Each row below holds a small network's activations on one input, seen along a few directions.
In each table, some parts of the input vary, and every possible input appears once, in random order.
A made-up example of a description, with smaller parts first: one of 2 separate values, together with either a single point or one of 9 places around a ring or (one of 5 places around a ring, together with one of 6 places along a line).
Shared parts are said once, and a part with two or three values counts as separate values.
(in the rows, 128 means zero)

Other details of the inputs vary at random and push rows far along three fixed directions, the same in every table; ignore that.

Table:
r1: [130 105 166  31 183 131 120  69 142 184  74  96]
r2: [106 172 159 138 132 207 100 122 191 121 106 219]
r3: [203 226 137 175 107 178 107 195 121 114 125 170]
r4: [ 42  24  91  95 118  95  75 175 161 125 137 161]
r5: [207 223 147 183 125 162 126 198 140 123 147 175]
r6: [221 151 142  80 152 114 169 117 112 119 126  27]
r7: [139  85 162  46 174 145 153  43 167 142 101  82]
r8: [138  95 148  59 176 148 128  40 176 158  97  67]
r9: [145  95 157  37 177 134 124  33 141 168 110  92]
r10: [108 139  78 169 102  85 130 190  48 128 123 103]
r11: [113 168 167 137 140 193 113 121 193 133 122 231]
r12: [222 213 138 189 118 165 131 161 139 107 183 171]
r13: [ 43  61  96 144 115 126 110  81  96 148 138 146]
r14: [202 225 142 166  94 154 116 158 143  58 169 171]
r15: [126 117  89 164  90  92 151 159  32 109 168 105]
r16: [ 57  15  83 101 111  98  80 138 160 109 173 157]
r17: [128 158 158 142 134 196 117  85 193 117 159 226]
r18: [ 42  55 110 154 114 100 122  87 141 126 144 144]
r19: [ 29  57 119 146 127 120 147 128 126 149 110 152]
r20: [107 166 178 130 119 189  88 124 192 109 111 223]
r21: [ 30  61 125 152 117 104 109 127 135 154 112 141]
r22: [128 126  71 191 116  66 171 156  94 114 177 105]
r23: [119 156 179 142 127 189  86 126 194 122 111 222]
r24: [128  98 176  37 161 127 105  75 161 165  62  82]
r25: [209 159 149  65 149 112 158 151  97 138  86  37]
r26: [ 31  58 125 128 115 127 122 124  82 160 110 157]
r27: [139 147 155 150 120 219  88  87 169 135 140 213]
r28: [ 29  65 125 131 109 104  93 120  98 152 107 154]
r29: [212 221 123 186 114 173 127 158 143  83 163 167]
r30: [109 139  62 180 101  81 161 155  90  89 161  94]
r31: [124 124  89 167  84  70 122 154  48 101 165 102]
r32: [130 112  88 177  89  93 161 162  53 114 167  99]
r33: [203 173 130  84 164 106 148 148 128 138  82  25]
r34: [113 135  80 186 123  63 167 193  95 130 141 109]
r35: [200 177 124  81 168 100 157 145 135 126  79  32]
r36: [136 143 176 152 116 199  81  92 186 119 150 210]
r37: [207 164 135  64 148 107 180 113 117  93 124  35]
r38: [206 160 150  74 158 110 165 154 113 134  90  31]
r39: [127 119  88 179  83  70 131 158  69 107 165  95]
r40: [119 131  85 180 110  71 152 193  72 146 140 108]
r41: [ 54  53 104 155 122 112 132  85 119 166 154 150]
r42: [112 105 171  28 173 142 151  78 166 144  66  87]
Description of these inputs: one of 2 separate values, together with either a single point or (one of 4 separate values, together with one of 5 places along a line).
Q: The inputs of r35 and r29 match in every part but the choice among 2 separate values. If r19 is changed in the same way as r35 into r29, which row does it become?
A: r7
Q: Which other rows does r9 become when the place on the line of 5 takes its other values? List them by row number.
A: r12, r17, r22, r41
Q: Which other rows does r36 become when the choice among 4 separate values takes its other values? List them by row number.
A: r6, r8, r12
Q: Which other rows does r31 become when the choice among 2 separate values takes its other values? List them by row number.
A: r28
Q: Which other rows does r6 become when the choice among 2 separate values takes its other values? List them by row number.
A: r38
